Each row below is a small network's average activation on inputs in which a field has the value named, seen along a few directions.
Values that are neighbours, or in one group, have similar rows; names and order tell nothing.
Strong random noise was added to every row along 2 fixed directions; ignore it. To show where, here is one row again and again, with new noise each time:
[ -62  -22 -195  150 -250  146   51   52 -243   57   41  -78  -16]
[ 168  -26 -152  221 -335  -19  809 -132  -69  427 -260  174 -139]
[-113   -8  -63  235 -198  107  630 -170 -106  416   23  102 -145]
[-915   41  141  239  180  495 -143 -186 -275  227  860 -186 -106]


Field DUKUZ:
mizam: [-432   74  278  -48  709 -136 -100 -143  237   -8  347  -15   93]
des: [ 507 -173  367 -212  129 -519  410  -88  370  272 -418  244 -174]
lile: [  96   25 -497  124 -391    9  -39   86 -180  -80  -54  -24   33]
bofis: [-461  192  716  341  428  107   65 -442  562  269  109  -17  -81]
kasi: [-807  171   67  -46  -10  556 -651  279   36 -190  857 -448    0]
gegu: [-465 -206  385  127  421   55  911 -447 -113  350  540  275  -63]
roga: [ 375   84  144  202   60  -80  -97  -52  520   27 -669  180   17]
pofoz: [-258   74 -189    1  -72  250   32   51   26  -36   33  -84 -113]
dofu: [ 761    8 -338 -254 -364 -423 -326  301 -334 -427 -411   10  185]
bebap: [ 226 -147   92 -476  265   -8 -923  187    5 -441  -46 -200   -5]
dosof: [-293   60  148 -254  332   15  287 -219 -194  236  509  265   65]
The values of DUKUZ form 4 separate groups.
Which other values are in the same group as roga? Give them in the order they are listed.
> bofis
Which other values are in the same group as pofoz? Give them in the order they are listed.
> lile, kasi
Which other values are in the same group as des? Give them in the order they are listed.
> mizam, bebap

Field MIKA:
tefo: [ 266  -29 -183  -24 -219  -18  185  321  -69  -55  -56  -27  -32]
gare: [  80  -59 -427 -111 -195  -66 -315  117 -366 -160   75  -86   29]
simaf: [-138    1  309  -54  363 -239  335 -138  415  313   17  152 -181]
koz: [-318   84  245  176  423   66  111 -230  363  297   50   31  -71]
bofi: [-590   53  176  104   23  483 -390  -51  -32  101  607 -103 -111]
ganuv: [ -17    1   14    8 -132  246 -182   50  176 -191  -34 -104   43]
gono: [  12   69    8 -160   30   83 -328  225   32 -226  352 -291   19]
res: [-231  167 -311   26 -258  281 -375  128 -243 -196  -23 -145   21]
mimom: [ 352  -79  -47 -227  147 -264 -701  289  -96 -460 -239  -49   15]
fubud: [ 168  -82  -17   26  -22 -121  661 -182  -84  395   42  287  -96]
vub: [-400  -94  184 -129  308   -3 -241    0 -125 -124  309  -82  141]
peg: [-477   40  242   66  271  257 -306 -131  227  -60  384 -138   20]
pov: [-118   67  216  209   19  -43  182  -72  -93   69   68  213  -87]
lal: [ 224 -109 -444 -149 -286  -21 -176  348 -268 -362 -135 -101   23]
surap: [ 538  -49  120   86  -97 -199  583 -162  242  239 -589  186   96]
tuvi: [  54  -54   93  -44   21 -107  453 -188 -119  154    7  261    8]
lezi: [  31   46 -465  110 -199   82 -142  -53 -290  -40 -181 -233  171]
deler: [ 280  -17  -19 -248  -40 -113 -130  167  125 -312 -178 -171   37]
pasim: [-165   76  223  213 -195  -94  529 -358  -13  504   27  167  -29]
rotov: [ 278  -20  134  127  121 -129  112  -96  189   96 -328  182  -16]
A value of MIKA combines one of 4 hidden first parts with one of 5 second parts; all combinations occur once.
Changing only the second part turns pov into pasim. tuvi has the same second part as pov; what does that change turn tuvi into?
> fubud
Changing only the second part turns lezi into surap. lal has the same second part as lezi; what does that change turn lal into?
> deler
Changing only the second part turns ganuv into koz. gono has the same second part as ganuv; what does that change turn gono into?
> simaf

Field FORON:
subug: [ 287   13 -314  127 -415   93  367    0   60   60 -497   39 -139]
talug: [ 297   55   33  155 -310 -112 -140   11  -83 -160 -279   50  232]
libop: [-169   93 -192    5    3  161  576  -89  102  331  175  -47 -142]
zep: [-176    1  -88 -201   50   32  179   64 -280  -56  219  -49  -39]
golug: [-103  133  224  -79  -82  -51  741  -94  387  462   48   81 -227]
ruro: [ 254  -87  220  -65   86 -326   -8 -150  -85  175 -225  103  -18]
dima: [ 584 -121   12 -189  -35 -185  522  -74  357  -61 -699  144 -169]
vef: [ 232   37   32  -81   13 -174  342  158    4  -20   28   77    6]
mas: [  79 -140 -214  146  -34 -196  348  -90 -216   48   27  133   85]
gozez: [ -30 -118   96  -84   63  112 -107  -28 -122  192  211  159  131]
vis: [  44   -2   20  258   71 -240  -32  -36  144   57 -304  228   30]
muz: [-284    6  354 -125  474  -94  212 -188  219  257  430   85 -198]
kubev: [ -84   80  122   40  117  114 -417   54  261  -28  -87 -137    1]
buge: [  43   13   66  193 -157  144  299 -161  209   15 -153   12 -103]
fimu: [-565   66   74  290   95  234  415 -390 -190  537  349  185  -78]
A value of FORON combines one of 5 hidden first parts with one of 3 second parts; all combinations occur once.
Changing only the second part turns buge into kubev. vef has the same second part as buge; what does that change turn vef into?
> muz
Changing only the second part turns gozez into mas. talug has the same second part as gozez; what does that change turn talug into?
> fimu
